Each row below holds a small network's activations on one input, seen along a few directions.
Each table varies a few parts of the input and shows all the possible inputs, shuffled.
A made-up example of a description, with smaller parts first: values(3) and (point or ring(11) or (line(6) and ring(8))).
Shared parts are said once, and a part with two or three values counts as separate values.

Other details of the inputs shift rows strongly along two fixed directions, in all tables alike. That doesn't count.

Table:
x1: [ 11 -10   6  -6  -4  10 -19  -3  -8 -23  10 -32  -4   8]
x2: [ 18  47 -16  -1   7 -25  28 -18  15  -1  24  36  -8 -33]
x3: [ -8  -7 -12  -2   9  15 -11  17 -19 -13 -11 -30  -2  20]
x4: [  3  48   3   3  10 -25  16 -17 -27  28  13  33   8 -32]
x5: [  9  45  -3  13   1 -31  18 -13  -6  25   6  50   7 -33]
x6: [-16 -17 -13   7   4  19  -7  14  -9 -10 -13 -19 -16  14]
x7: [  9 -23  -1   7 -15  12 -13  -6  15 -22   1 -12 -16  -2]
x8: [  0 -15 -21   8  -3  -3  -9  24  13 -16 -23  -5  -7  16]
x9: [ 16 -13   1   4 -10   2 -19   3  15 -26   4 -17  -2   4]
x10: [ -3  40   0  13   2 -14  20 -24 -15  27   7  48  -2 -38]
x11: [  1 -13  20   5 -12   4 -28   5 -28   3  -8 -17  11   5]
x12: [ -8 -21  20  16 -18   8 -23   0 -17   5 -10  -8  -2  -1]
x13: [  7 -16  15  17 -17  -4 -28   9  -5   0 -14  -2  13   3]
x14: [-40 -45  42 -91  30  16  83   6  84  66  10  10  65  68]
x15: [  3 -19   5   4 -11  15 -14  -6   3 -20   9 -22 -17   1]
x16: [-10 -20 -18   9   0  15  -7  14   3 -13 -21  -7 -16  12]
x17: [ 13  51 -11  -9  17 -19  26 -24  -7   2  31  18  -7 -31]
x18: [ -4 -11 -16   1   7   4 -11  19  -8 -12 -16 -25  -4  17]
Each input here is: values(3) and ring(6).
The inputs of x6 and x12 match in every part but the values(3) part. If x8 is changed in the same way as x6 into x12, which row does it become?
Answer: x5
Which other rows does x9 become when the ring(6) part takes its other values? List them by row number.
Answer: x1, x2, x7, x15, x17
Which other rows does x3 become when the values(3) part takes its other values? List them by row number.
Answer: x1, x11

Table:
x19: [ -4 -11 -13  20  -6  -2 -15  20  -2  -4 -26   3  -3   6]
x20: [-11  -9  -4 -10   9  10   4   8  -2   1  -5 -13   2  16]
x21: [  6 -30  14 -14  -8  13  -9   0  18 -15   8 -29   1  18]
x22: [ 17  26 -16  26  -9 -20  -6  -6  -2 -10   0  26 -15 -30]
x23: [ -1  34 -28  16  12  -5   0   2 -27  -8  -3   9 -15 -18]
x24: [  8 -17   8   0 -11  -4  -1   0  24  -1  -2   5   4   4]
x25: [  7 -13   8  -8  -6   3  -1  -4  17  -7   7  -8   1   5]
x26: [  7 -34  14  -7 -14   7 -10   3  25  -9  -2 -16   4  17]
x27: [  6  -9   8 -15   0   9   0  -7  10 -13  18 -21  -2   7]
x28: [ -2  35 -27  11  16  -1   1  -1 -32 -11   3   0 -18 -17]
x29: [ 13  28  18  28 -17 -15 -23 -22 -40   9   9  18  -1 -40]
x30: [-20  40  -3 -32  32  -9  62 -14  11  43  17  42  18  -6]
x31: [ -4 -10 -13  17  -4   1 -15  18  -5  -6 -23  -1  -4   7]
x32: [ 16  32 -17  14   1  -8  -6 -13 -14 -21  16   5 -19 -28]
x33: [ -5  -4 -13   2   7  13 -12   9 -20 -17  -4 -28 -13   9]
x34: [-10 -32   2  -3  -3  10  -7  19  11   2 -21 -12   7  26]
x35: [  7 -35  14  -4 -16   4 -10   5  27  -7  -5 -12   5  16]
x36: [-28   8  48 -40  15  -6  47 -17  -1  76  12  32  49   8]
Describe the family of inputs behind these rows.
Answer: values(2) and (point or line(8))
The inputs of x23 and x25 match in every part but the values(2) part. If x36 is changed in the same way as x23 into x25, which row does it become?
Answer: x29
